-35,-5,-12,81,-14,69,63,-24,-11,-24,-87,-15,66,-12,64,36,67,-21,-21  fafe
81,-87,-5,35,69,66,-11,-35,-21,-12,-22,-14,-12,-24,-15,-21,64,63,67  silu
35,67,69,-24,-12,63,-12,66,-11,-23,-15,-87,-35,64,-21,81,-14,-21,-5  zegik
perm: -12,-87,64,63,67,-12,66,-21,-24,-15,-24,-11,81,36,-14,-35,-21,-5,69 -> fafe
start: -87,-5,35,69,66,-11,-35,-21,-12 -> silu, 2
perm: -87,-35,-24,-22,-21,-21,-15,-14,-12,-12,-11,-5,35,63,64,66,67,69,81 -> silu
perm: 63,-24,-35,-21,-23,-11,-14,-15,-87,-5,-21,35,69,66,67,-12,64,-12,81 -> zegik
start: 81,-87 -> silu, 1
perm: -87,-35,-24,-23,-21,-21,-15,-14,-12,-12,-11,-5,35,63,64,66,67,69,81 -> zegik

7,-6,-8,26,2,-1,-20,14,-3,16,1,-1,5,-2,-65,94,-4,-3,2,4,3,6,-5,-3,80,11,13,0,5,9,-12,6,25,-11,-2,-3,-2,-4,25,-2,0,23,-6,-5,-7,4,-13,-1,-1,47,-5  zefe
-3,6,6,0,-3,-6,-3,-4,-1,25,-65,3,-5,-8,47,-1,2,26,4,-2,-1,-12,-7,-6,-2,25,11,94,-11,23,-5,4,-4,-2,16,-20,2,-2,-6,13,14,7,-3,5,-1,80,-13,5,0,1,9  rane
47,23,4,14,-65,0,-20,-4,7,13,-12,-3,1,94,-2,-1,-6,16,3,-3,25,5,-6,2,5,-1,-5,0,-8,6,26,25,-2,6,-13,-7,4,2,-11,-2,-5,-1,11,9,-5,-3,-3,-2,80,-5,-1  zotek
-12,11,-4,-7,-2,-3,-2,16,5,2,2,13,-1,-2,-8,-1,-2,4,94,3,-3,-5,23,-1,-5,6,-5,-6,7,9,25,80,-20,7,0,-3,5,-6,-5,23,-65,26,4,0,14,-13,-20,-8,-1,3,47  siki
perm: -65,-20,-13,-12,-11,-8,-7,-6,-6,-5,-5,-5,-4,-4,-3,-3,-3,-3,-2,-2,-2,-2,-1,-1,-1,-1,0,0,1,2,2,3,4,4,5,5,6,6,7,9,11,13,14,16,23,25,25,26,47,80,94 -> zefe
perm: -65,-20,-13,-12,-11,-8,-7,-6,-6,-5,-5,-5,-5,-4,-3,-3,-3,-3,-2,-2,-2,-2,-1,-1,-1,-1,0,0,1,2,2,3,4,4,5,5,6,6,7,9,11,13,14,16,23,25,25,26,47,80,94 -> zotek
start: 9,25,80 -> siki, 30
start: -5,-3,-3 -> zotek, 45
perm: -6,2,5,-1,-5,0,-8,6,26,25,-2,6,-13,-7,4,2,-11,-2,-5,-1,11,9,-5,-3,-3,-2,80,-5,-1,47,23,4,14,-65,0,-20,-4,7,13,-12,-3,1,94,-2,-1,-6,16,3,-3,25,5 -> zotek
perm: -1,-5,80,-2,-3,-3,-5,9,11,-1,-5,-2,-11,2,4,-7,-13,6,-2,25,26,6,-8,0,-5,-1,5,2,-6,5,25,-3,3,16,-6,-1,-2,94,1,-3,-12,13,7,-4,-20,0,-65,14,4,23,47 -> zotek
perm: 47,3,-1,-8,-20,-13,14,0,4,26,-65,23,-5,-6,5,-3,0,7,-20,80,25,9,7,-6,-5,6,-5,-1,23,-5,-3,3,94,4,-2,-1,-8,-2,-1,13,2,2,5,16,-2,-3,-2,-7,-4,11,-12 -> siki

18,42,-1,21,43,40,-52 : silu
29,-70,-30,27,-32,-10,-78 : pebe
33,-16,-12,-1,-42,33,-29 : fafe
1,54,-19,-31,47,7,-18 : siki
-3,21,43,40,17,-29,-13 : zefe
33,-15,33,-1,-29,-12,-42 : Lelok
-23,-61,3,-1,14,-22,21 : zegik
-1,33,-29,-42,33,-11,-15 : dudu
perm: -29,-12,-42,33,-15,33,-1 -> Lelok
start: -1,14,-22 -> zegik, 4
perm: -42,-1,33,-29,33,-11,-15 -> dudu
start: 33,-16,-12,-1,-42 -> fafe, 1
perm: -42,-29,-15,-12,-1,33,33 -> Lelok
perm: 21,-22,14,-1,3,-61,-23 -> zegik
start: -1,21,43,40 -> silu, 3

-34,7,18,-13,10,-1,-38,-10,-11,-29,-7,78,-23,3,73,-31,-20,12,10,42,38,-1,80,40,44,62,-51,22,-26,22,39,1,53 -> Vaga
3,1,-76,19,40,56,65,-26,41,-16,-25,-44,-35,-61,-5,1,27,23,31,-37,-53,35,4,7,15,15,64,40,24,9,-9,-29,-57 -> Lelok
14,-8,-85,20,24,78,-38,-29,-10,-7,-1,3,73,-11,-23,-31,5,20,49,-36,-63,38,-19,-6,-24,-6,55,1,13,2,-4,-33,-66 -> silu
-6,55,78,20,-4,1,49,-85,-63,-19,-33,73,-8,-36,13,2,3,-38,-10,-11,-23,-24,-5,-1,24,14,-66,-29,5,38,-7,20,-31 -> biber
-34,-22,39,-28,0,-2,-63,7,-3,-28,4,75,-29,2,72,-18,-26,14,4,25,54,-26,54,37,58,52,-56,23,-31,-2,15,-6,50 -> pebe
-20,26,-33,19,33,5,26,11,39,-12,22,-68,-21,-5,12,-37,93,3,-4,9,-38,31,76,41,31,34,34,60,41,54,11,7,-13 -> dudu
22,-31,-75,20,-7,58,26,-10,1,-13,-28,-28,45,-32,-24,32,10,5,53,-12,-64,21,-41,-29,-76,-35,24,-49,11,-5,-16,-20,-66 -> zotek
-33,8,18,-12,10,0,-34,-8,-13,-28,-6,76,-23,2,72,-33,-19,11,6,45,36,1,80,38,42,64,-50,22,-25,23,41,2,52 -> zefe
-26,-50,72,-43,-30,-30,-86,52,7,-20,23,30,-22,21,43,-21,-30,7,-19,-18,61,-41,10,28,47,3,-50,-4,-33,-31,-6,-12,43 -> siki
-35,14,13,-9,14,-2,-31,-11,-14,-31,-10,73,-20,3,72,-35,-16,8,7,50,32,5,86,41,38,66,-47,21,-24,31,44,4,52 -> rane
start: -1,-38,-10,-11,-29,-7,78,-23,3,73,-31 -> Vaga, 6
start: -31,-10,73,-20,3,72 -> rane, 10
start: 14,-8,-85 -> silu, 1
start: 23,-31 -> pebe, 28
perm: -66,-33,-4,2,13,1,55,-6,-24,-6,-19,38,-63,-36,49,20,5,-31,-23,-11,73,3,-1,-7,-10,-29,-38,78,24,20,-85,-8,14 -> silu
perm: 13,2,-4,-33,-66,14,-8,-85,20,24,78,-38,-29,-10,-7,-1,3,73,-11,-23,-31,5,20,49,-36,-63,38,-19,-6,-24,-6,55,1 -> silu

-27,-22,2,6,-18,18,0 -> rane
12,-21,-14,-13,29,-27,-10 -> pebe
0,1,3,8,19,13,21 -> siki
-9,26,18,-9,3,-2,47 -> Vaga
-16,59,17,8,29,-1,-8 -> zotek
8,-1,58,17,-16,-8,29 -> biber
-8,-26,9,8,11,20,-29 -> zefe
16,12,2,36,29,-21,-10 -> dudu
perm: 58,17,-16,-8,29,8,-1 -> biber
start: -21,-14,-13,29,-27,-10 -> pebe, 2
start: 3,-2,47 -> Vaga, 5

